A small network was shown many inputs. Here are its activations along a few directions, one row for each input.
Each table varies a few parts of the input and shows all the possible inputs, shuffled.
A made-up example of a description, with smaller parts first: one of 2 separate values, together with either a single point or one of 9 places along a line or (one of 6 places along a line, together with one of 8 places around a ring).
Shared parts are said once, and a part with two or three values counts as separate values.
In the rows, 128 means zero.

Other details of the inputs shift rows strongly along two fixed directions, in all tables alike. That doesn't count.

Rows:
x1: 157  170  177  103  161  148  137  141  158  132  202  105
x2: 158  137  161  101  167  146  138  140  164  124  201  99
x3: 129  103  100  118  106  145  168  122  80  114  67  157
x4: 161  118  186  91  161  169  171  150  149  79  176  118
x5: 65  134  130  180  106  95  37  116  132  170  122  115
x6: 58  98  118  163  110  111  54  107  136  175  144  112
x7: 100  87  143  142  112  132  109  127  126  113  119  131
x8: 60  90  187  176  128  126  47  131  147  122  151  99
x9: 153  159  129  129  157  134  126  135  139  123  132  140
x10: 98  108  152  126  119  132  123  125  90  121  121  126
x11: 187  137  105  94  140  142  198  128  135  113  130  127
x12: 115  147  136  141  132  134  103  121  143  154  138  121
x13: 130  122  15  139  68  93  141  97  81  153  21  201
x14: 149  141  177  124  182  153  133  134  175  130  185  90
x15: 137  110  124  127  124  147  157  136  92  102  82  143
x16: 122  98  84  116  84  136  168  115  65  122  63  162
x17: 127  138  126  130  133  134  141  135  144  135  129  128
x18: 157  133  122  111  131  125  158  125  133  130  147  120
x19: 62  135  133  166  98  94  45  112  125  173  140  113
x20: 137  157  181  112  161  145  142  148  160  129  201  103
x21: 151  137  169  123  187  156  118  147  175  117  178  94
x22: 169  154  122  112  142  129  172  150  139  103  112  130
x23: 133  100  89  107  83  128  176  120  59  114  70  165
x24: 151  150  103  131  121  128  137  129  126  127  97  140
x25: 75  86  149  165  104  113  72  129  122  113  115  122
x26: 185  163  109  88  148  145  186  128  128  120  137  156
x27: 129  99  24  150  64  76  140  104  86  138  11  163
x28: 162  119  185  87  153  156  170  148  138  74  176  120
x29: 131  123  120  120  136  117  117  126  139  129  150  111
x30: 156  125  99  133  127  123  150  127  130  123  92  129
x31: 159  167  176  97  168  143  162  152  162  110  184  106
x32: 155  107  139  96  118  133  166  140  115  73  122  140
x33: 156  163  122  107  141  120  140  126  125  124  145  142
x34: 94  105  146  149  120  133  107  130  95  122  103  124
x35: 68  103  123  176  118  99  41  117  140  162  128  107
x36: 149  129  112  117  127  112  148  123  128  125  124  118
x37: 189  154  64  109  117  113  179  128  107  109  68  177
x38: 55  121  131  187  108  103  51  125  137  169  112  118
x39: 75  114  161  162  156  131  47  117  171  165  182  87
x40: 62  132  130  164  103  95  46  105  119  186  155  133
x41: 175  163  116  92  138  149  181  133  132  122  132  140
x42: 137  136  101  114  115  132  172  131  125  133  112  145
Each input here is: one of 6 places around a ring, together with either one of 2 separate values or one of 5 places along a line.
Question: Changing only the place on the ring of 6 turns x17 into x31. The same change can be made to x39. Which row results?
Answer: x29
Question: Changing only the place on the ring of 6 turns x41 into x19. The same change can be made to x11. Which row results?
Answer: x36
Question: List by row number the other rows that have the place on the ring of 6 in common with x37.
Answer: x5, x22, x25, x27, x34, x35
Question: Start at x9 and move only the place on the line of 5, one step at a time. The first step leads to x24. Which rows follow, in order?
Answer: x38, x30, x21

Rows:
x43: 170  160  119  112  136  138  163  141  130  112  116  142
x44: 98  132  192  157  174  135  65  133  180  151  200  79
x45: 124  143  175  120  155  131  115  130  152  130  193  100
x46: 118  166  207  131  179  141  100  144  160  133  209  91
x47: 103  98  43  149  76  95  112  105  107  157  58  155
x48: 167  141  107  109  144  147  168  131  125  124  118  139
x49: 207  145  86  80  120  123  212  142  127  87  98  157
x50: 154  111  144  98  128  158  196  139  114  93  117  128
x51: 71  135  193  154  155  136  51  120  147  172  202  91
x52: 70  116  92  176  94  101  71  103  110  172  82  142
x53: 152  149  121  107  126  132  154  126  113  123  128  142
x54: 87  65  70  162  65  98  102  112  81  118  30  150
x55: 189  138  117  81  149  146  196  138  138  102  146  132
x56: 176  144  118  104  139  134  167  143  147  102  130  128
x57: 33  77  135  180  79  105  48  114  89  142  94  144
Question: What is each input in this table made of?
Answer: either one of 3 separate values or (one of 2 separate values, together with one of 6 places around a ring)
Question: Which other rows does x56 become when the choice among 2 separate values takes its other values? List them by row number.
Answer: x43
Question: Which other rows belong to the same alternative as x54? List them by row number.
Answer: x50, x57
Question: Which other rows does x48 become when the place on the ring of 6 takes its other values? List them by row number.
Answer: x43, x46, x51, x52, x53
